A small network was shown many inputs. Here are its activations along a few directions, one row for each input.
Each table varies a few parts of the input and shows all the possible inputs, shuffled.
A made-up example of a description, with smaller parts first: one of 8 places around a ring, together with either a single point or one of 11 places along a line or (one of 3 separate values, together with one of 6 places along a line).
Shared parts are said once, and a part with two or three values counts as separate values.

Other details of the inputs shift rows strongly along three fixed directions, in all tables alike. That doesn't count.

Rows:
row 1: [ -4   1  -7   1  -2  -5 -12  -6   0  10   5]
row 2: [ -3  -4  -1  -4  -1  -5 -13 -12  -9   6   9]
row 3: [ -9   6  11  11  -5   2 -20 -10   7   1  -2]
row 4: [ 12  11  -4 -42  21 -15   0  -2  23  11 -10]
row 5: [ -5   2 -10   0  -4  -4 -12   4   5  10   2]
row 6: [  4  -6   0  -2   8   7  30  -1 -10 -13   1]
row 7: [  9   4  18   8   5   7  19   0   2 -24  -6]
row 8: [ 2 -4 -9  7 -1  5 29 11 -1 -6 -4]
row 9: [ -4  -4  -3  -4   2  -4 -15  -8  -9   6   9]
row 10: [  1   8  15  10   7  13  21   6   4 -23  -8]
row 11: [ -5  -1  15  16  -1  10  20  15   2 -11 -13]
row 12: [-11   6  17   6  -9   0 -18   0  11   6  -8]
row 13: [  0  -4  -3  -3   0  -4 -15  -5  -6   6   9]
row 14: [ -9   2  16   5  -1   4 -22 -13  -5   0  -3]
row 15: [  1   0  15  22  -2  10  16   4   3 -16 -12]
row 16: [  9  -3  -4   1  -7  -4 -15  -3   0  11   2]
row 17: [ -3  -2  16   9   7  16  21  -1  -8 -19 -10]
row 18: [  2   2  18   5  12  16  19   5   4 -26  -8]
row 19: [ 4 -6 -7  5  3  2 25 16 -2 -6 -6]
row 20: [  8   1  -1  -3   5   4  28   7  -1 -16   0]
row 21: [ 25   5 -20 -43  19 -13   2  -1  16  13  -1]
row 22: [-30  13  46  34  -3  25 -50  -1   4 -19 -12]
row 23: [ 11   0   0   4   8   3  27   3  -6 -13  -2]
row 24: [ 16   3 -18 -51  25 -17   3 -17   2  15   1]
row 25: [  2  -3  -8   4   9   6  29   8  -3 -10  -3]
row 26: [ -5   0  -7  -2  -9  -6 -11   5   6  12   0]
row 27: [ -4  -1  -5  -2 -11  -8 -10   1   6  12  -1]
row 28: [ 1 -5 -6  7  0  6 33  3 -4 -7 -2]
row 29: [ -2   5  10   7  -6   7 -24   4  11   0  -4]
row 30: [-10   2   9   6   1   6 -25   0   2  -4   4]
row 31: [  1  -2  15  20   1   8  14  11   2 -15 -14]
row 32: [  0  -2  -4   1  -9 -10 -11  -2   3  12  -1]
row 33: [  7  11  -2 -44  24  -6  -4 -14  13   4  -6]
row 34: [ 13  -4   1   4   1   8  22   7   1 -10  -7]
row 35: [ -6   6  10  11  -4   1 -21  -1  10   1  -5]
row 36: [ -4   8  14   9  -5   0 -21  -9   4  -2   1]
row 37: [  6 -24 -48  10 -11  -7  44  17 -39  13  23]
row 38: [ -9   3  -9  -2  -5  -2 -10  -3   4  10   5]
row 39: [ -2   3  -4  -4 -11  -6 -11  -4   0   5  10]
row 40: [ -2  -3   0  -1  -8 -10 -10  -2   1  16  -2]
row 41: [ -4  -3  -3  -5  -6  -3 -12  -7  -2   6   9]
row 42: [ 19  13  -3 -41  20 -16  -2 -12  18   1   0]
row 43: [ 3 -5 -7  9 -5  4 29  7 -2 -5 -5]
row 44: [-20 -25 -37  20 -30  -6 -11   5 -41  28  33]
row 45: [-19 -25 -38  20 -26  -7 -13   8 -42  27  33]
row 46: [ -8  10  13   7  -7   2 -19  -6   7  -2   1]
row 47: [ -4   2  16   5  -2   3 -23 -11   3  -4   2]
row 48: [ 10  13  -7 -36  15 -13 -11  -6  17   4   4]
row 49: [ -3  -2  -1  -1  -5 -10 -11   2   0  16  -1]
row 50: [ 17  -4   2   5   7   7  18   8  -1 -10  -8]
Description of these inputs: one of 5 places around a ring, together with either a single point or one of 9 places along a line.
The inputs of row 47 and row 41 match in every part but the place on the ring of 5. If row 7 is changed in the same way as row 47 into row 41, which row does it become?
> row 39
Which other rows does row 3 become when the place on the ring of 5 takes its other values? List them by row number.
> row 1, row 25, row 28, row 38
List by row number the other rows that have the place on the ring of 5 in common with row 38.
> row 8, row 10, row 11, row 18, row 20, row 26, row 29, row 33, row 44
List by row number the other rows that have the place on the ring of 5 in common with row 42.
> row 1, row 9, row 13, row 23, row 24, row 31, row 35, row 49, row 50

Rows:
row 51: [-25  -4 -33   2 -15  -7 -32   6 -12  32  19]
row 52: [ 27  -9 -11 -16  13  -6  50  -9  -6  -4  -8]
row 53: [  6  -2  28  42  -8  24  34  14   2 -39 -15]
row 54: [ -3 -28 -38  11 -13  -3  42   7 -37  18  15]
row 55: [ 31  28  26 -48  31 -11 -23 -18  49  -6 -23]
row 56: [-25 -12 -26   9 -31 -14 -26  -4 -22  37  25]
row 57: [ -6  -4  22  46  -6  25  29  27  -5 -34 -10]
row 58: [ 31  25  24 -47  28 -10 -24 -18  48  -6 -22]
row 59: [-15  -1 -19 -13  -3  -6 -34   6   0  23   8]
row 60: [  8 -19 -23  -6   2  -4  41   8 -25   9   3]
row 61: [ -6   1  21  44  -3  29  30  24  -4 -33 -12]
row 62: [-25 -15 -27   9 -33 -13 -27  -4 -22  37  25]
row 63: [ 16  -7 -27 -13   8  -1  44  13  -4  -1   2]
row 64: [ 25  25  18 -38  22 -15 -22 -17  43  -2 -14]
row 65: [-14 -25 -51  13 -18  -1  39  24 -36  15  22]
row 66: [-21  -4 -28  -5 -11 -11 -32   6  -6  28  17]
row 67: [  7 -23 -24  -4   0  -3  41   8 -25   9   4]
row 68: [-27  17  41  38 -17  22 -40  10  19 -21  -8]
row 69: [  5  -6  35  44  -3  18  35   6 -10 -34 -18]
row 70: [ 24  21  15 -37  20 -14 -23 -17  42  -1 -13]
row 71: [ 22   1 -16 -22  18  -6  45  14   6  -8  -4]
row 72: [ 19  20   8 -30  14 -11 -22 -18  34   5 -10]
row 73: [-35  15  38  38  -4  23 -42  12  13 -20 -11]
row 74: [-15  -6 -16  -4 -14 -16 -27  -7  -9  31  15]
row 75: [-25  -3  14  47  -7  30  29  28 -13 -31  -7]
row 76: [-20 -10 -24   4 -21 -12 -28  -8 -18  37  19]
row 77: [ 42   9   1 -36  33  -1  52  -6  26 -21 -21]
row 78: [ 22 -11 -14 -12   2  -9  52  -5 -10  -2  -2]
row 79: [ -9 -23 -49   9  -9   2  37  21 -32  15  16]
row 80: [-29   6  51  26  13  35 -53 -29 -27 -44  18]
row 81: [ -2  -3  24  43  -3  27  28  30  -7 -33 -14]
row 82: [-29   8  51  27  13  34 -52 -29 -28 -44  18]
row 83: [ 16   8  12 -29   8 -15 -25 -22  18  11 -10]
row 84: [-20  12  42  39 -12  22 -44  14  15 -19 -12]
row 85: [ 39  11   2 -34  27  -4  54  -2  24 -22 -17]
row 86: [  0   1  -6  -8 -16 -19 -22 -17  -1  22   8]
row 87: [ -9   7 -15 -10 -14 -12 -26   4   7  20  13]
row 88: [-15  -9 -18  -3 -16 -15 -28  -7 -10  31  16]
row 89: [-14   2 -18 -14  -1  -8 -33   6   0  23   7]
row 90: [  5   4  -2 -12  -5 -16 -23 -21   4  21   2]
row 91: [ 10   5   4 -20   1 -19 -23 -21  12  15  -1]
row 92: [ 38   0   6 -32  28  -8  49  -8   7 -13 -20]
The inputs of row 80 and row 82 match in every part but one. If row 68 is changed in the same way as row 80 into row 82, which row does it become?
> row 87
What do these inputs look like to the network?
> one of 2 separate values, together with either a single point or (one of 4 places along a line, together with one of 5 places around a ring)
Which other rows does row 91 become when the place on the line of 4 takes its other values? List them by row number.
> row 52, row 78, row 83
Which other rows does row 77 become when the place on the ring of 5 takes its other values? List them by row number.
> row 52, row 54, row 63, row 79
Which other rows does row 63 become when the choice among 2 separate values takes its other values? List them by row number.
> row 61
